These are the activations of a small neural network, seen along a few directions. Each row is one input.
In each table, some parts of the input vary, and every possible input appears once, in random order.
A made-up example of a description, with smaller parts first: line(4) and (point or line(9) or (values(3) and ring(5))).
Shared parts are said once, and a part with two or three values counts as separate values.

Other details of the inputs vary at random and push rows far along two fixed directions, the same in every table; ignore that.

Rows:
x1: -1, -16, -10, 7, -10, -50, 0, -1, -6, -21, 5, -2
x2: 21, 1, 28, 11, 52, 12, -24, 46, 44, 8, -14, -17
x3: 22, -14, 2, -18, -23, 32, -9, -32, 9, 43, 15, 27
x4: -5, -13, -13, -9, -35, 9, 18, -52, -35, 10, 20, 30
x5: 4, 8, 15, 17, 46, -5, -14, 36, 20, -23, -18, -21
x6: 28, 33, 52, -21, -34, 76, -11, 7, 23, 37, -6, -27
x7: 51, -41, 45, 20, 14, 4, -15, 8, 40, 35, 6, 6
x8: -22, -5, -25, 21, 10, -29, 34, -8, -35, -18, -1, 8
x9: -46, 58, -9, -51, -81, 41, 22, -27, -40, 6, 6, -6
x10: 27, -29, 26, 39, 41, -5, 5, 34, 17, 17, -12, 0
x11: -16, -15, -10, 34, 24, -48, 27, 16, -25, -27, -11, -1
x12: -31, 11, -39, -38, -50, 21, 3, -51, -33, 6, 19, 28
x13: 19, 0, 5, -22, 13, 84, -14, -6, 19, 74, -2, 28
x14: 26, 2, 7, -14, 16, 92, -10, -20, 11, 60, -3, 22
x15: -32, 14, -19, -7, -12, -51, -6, 0, -10, -60, 7, -15
x16: -26, 1, -29, -1, -14, -63, 2, -7, -7, -46, 7, -13
x17: 11, -5, 4, 18, 36, 4, -8, 28, 16, 2, -15, -9
x18: 18, 1, 2, -19, 15, 76, -10, -9, 24, 69, 0, 25
x19: -24, -19, -17, 21, -18, -77, 22, -12, -39, -52, 4, -1
x20: 28, -9, 36, 1, 19, -2, -37, 25, 44, -6, 0, -18
x21: 39, -43, 39, 29, 15, -28, -12, 21, 28, 10, 1, -3
x22: 16, 9, 17, 10, 44, 23, -15, 21, 25, -5, -10, -15
x23: -15, 3, -24, 1, -15, -36, 1, -23, -20, -46, 5, -11
x24: -33, 10, -41, -41, -48, 10, 3, -47, -29, 7, 19, 26
x25: 28, -17, 14, 27, 44, -8, -2, 31, 30, 18, -13, -6
x26: 23, -15, 5, -16, -26, 43, -10, -32, -2, 42, 13, 30
x27: 40, -7, 41, 12, 26, 7, -36, 15, 41, -18, -2, -25
x28: -27, -7, -24, 23, 16, -55, 32, 11, -17, -17, -2, 4
x29: 13, -7, 10, 27, 45, -10, -9, 33, 15, -14, -22, -19
x30: -25, 36, 17, -7, -32, -45, 11, 43, 4, -42, -10, -53
x31: 24, -15, 6, -12, -23, 40, -10, -35, -8, 33, 9, 26
x32: -28, 3, -36, 13, 7, -35, 25, 4, -30, -21, -6, 5
x33: 27, -15, 10, 37, 45, -14, 4, 25, 9, -8, -16, -14
x34: -53, 38, -47, -41, -19, 40, 14, -31, -34, 11, 10, 30
x35: 29, -20, 17, 27, 45, -9, -5, 37, 25, 16, -15, -6
x36: -39, 18, -26, -14, -15, -57, -2, -6, -5, -56, 12, -14
x37: 43, -42, 40, 29, 12, -12, -12, 15, 24, 11, 2, 0
x38: 17, -15, 13, 13, 8, -22, -20, 7, 11, -27, -6, -17
x39: -2, -11, -16, 18, -9, -56, 9, -15, -23, -48, 4, -11
x40: -29, 21, -19, -2, 25, -25, 3, 18, 7, -26, -4, -12
x41: -47, 58, -14, -53, -84, 39, 24, -22, -35, 10, 10, -3
x42: -20, 8, -34, -11, -8, 29, 21, -28, -38, 22, -1, 31
x43: 23, 32, 48, -42, -43, 92, -10, 5, 36, 66, 2, -8
x44: -43, 5, -44, -19, -22, 12, 38, -33, -46, 31, 12, 45
x45: -14, 7, 0, 3, 2, -47, -15, 8, 0, -61, -1, -24
Each input here is: line(5) and (point or (values(2) and line(4))).
- Changing only the line(5) part turns x6 into x9. The same change can be made to x14. Which row results? => x29
- Changing only the line(5) part turns x41 into x43. The same change can be made to x32. Which row results? => x25
- A walk changes only the line(4) part. It starts at x7 and steps to x3. List the rest of the walk in order. => x16, x36
- Change only the line(4) part in x15. List by row number the other rows that result. => x12, x26, x37

Rows:
x46: -32, 16, -33, -17, -22, 8, 21, -17, -21, 11, 4, 12
x47: -27, 19, -26, -16, -8, 12, 5, -22, -21, -13, 4, 8
x48: 38, -5, 31, 10, 18, 46, -8, 17, 21, 38, -13, -6
x49: -22, 8, -6, -13, -29, -2, 13, -16, -27, -8, 10, 11
x50: 28, -13, 28, 28, 11, -27, -5, 28, 13, -17, -13, -29
x51: -34, 17, -31, -29, -18, 24, 2, -22, -24, 8, 4, 22
x52: -30, 15, -16, -21, -15, 24, 15, -20, -15, 14, 11, 19
x53: -22, 10, -31, -27, -37, 11, 0, -31, -25, 1, 8, 14
x54: -16, 4, -12, -7, -13, -37, 1, 0, -7, -21, 5, -3
x55: 43, -16, 38, 10, 2, 27, -16, 19, 24, 32, -8, -5
x56: 6, -12, 26, 23, 13, -42, -4, 26, 20, -30, -1, -24
x57: -19, 12, -29, -25, -35, 15, 2, -38, -26, -3, 9, 10
x58: 7, -1, 0, 9, 19, -5, -13, 22, 13, -9, -12, -14
x59: -7, 2, 8, 42, 31, -73, 13, 44, -2, -64, -18, -39
x60: -29, 16, -18, 0, -3, -16, 21, -8, -15, -20, 2, -3
x61: 41, -10, 36, -3, 7, 51, -29, -5, 31, 26, 1, 1
x62: -23, 13, -15, -21, -36, 15, 16, -38, -20, 5, 15, 15
x63: -15, 3, -10, 29, 15, -65, 15, 39, -11, -46, -18, -30
x64: -11, -16, -35, 3, 7, -22, 13, -27, -23, 0, 11, 30
x65: 32, -6, 27, 8, 21, 40, -8, 13, 32, 37, -9, -8
x66: -17, 11, -9, -10, -30, 0, 16, -22, -29, -9, 8, 7
x67: 37, -5, 31, 2, 9, 20, -17, 2, 29, 15, 3, -5
x68: 30, -14, 36, 5, 0, 19, -14, 18, 17, 24, -5, -1
x69: 17, -1, 15, -5, 19, 25, -14, 15, 24, 28, -3, 5
x70: -22, 19, -33, -24, -17, 29, 6, -29, -24, 7, 2, 12
x71: -25, 8, -26, -20, -40, 2, 16, -27, -21, 8, 10, 12
x72: -30, 10, -15, 2, 11, -30, 0, 8, -12, -43, -2, -9
x73: 41, -13, 28, 3, 7, 18, -22, 14, 35, 26, -1, -6
x74: -4, -5, 10, 26, 19, -83, -4, 32, 12, -64, -1, -33
x75: 20, -14, 27, 0, -2, 19, -12, 7, 25, 27, 1, 2
x76: -28, 26, -31, -25, -16, 14, 16, -30, -23, 2, 12, 17
x77: 8, -28, -9, 11, 12, 9, 9, -21, -5, 28, 7, 30
x78: -7, 4, -9, 38, 36, -95, 9, 44, 7, -72, -17, -49
x79: -8, -8, 1, 17, 9, -64, -13, 26, 4, -53, -8, -26
x80: -16, -16, -31, 3, -7, -4, 25, -29, -41, 10, 6, 36
x81: 30, -3, 32, 1, 30, 33, -19, 19, 36, 26, -1, 1
x82: 3, 0, 0, -8, -21, 14, 6, -17, -1, 13, 5, 0
x83: 29, -7, 40, 9, 24, 38, -11, 25, 23, 28, -7, 0
x84: -14, 6, -17, 21, 21, -70, 7, 33, 2, -48, -11, -30
x85: 25, -11, 31, 7, 24, 31, -13, 24, 35, 36, -8, -1
x86: -16, 16, -29, -26, -35, 5, 11, -37, -23, 4, 13, 11
x87: -28, 11, -19, -29, -31, 15, -1, -34, -24, -7, 15, 19
x88: 30, -7, 34, 1, 15, 50, -12, 21, 21, 47, -10, 7
x89: 36, -37, 10, 19, 36, 22, -21, -5, 16, 26, -2, 21
- Changing only one part turns x88 into x51. The same change can be made to x83. Which row results? => x72
- Changing only one part turns x49 into x74. The same change can be made to x55. Which row results? => x73
- What do these inputs look like to the network? => line(4) and (point or (values(2) and ring(5)))
- Change only the values(2) part in x47. List by row number the other rows that result. => x61
- Change only the values(2) part in x87. List by row number the other rows that result. => x72
- Change only the line(4) part in x58. List by row number the other rows that result. => x46, x63, x84
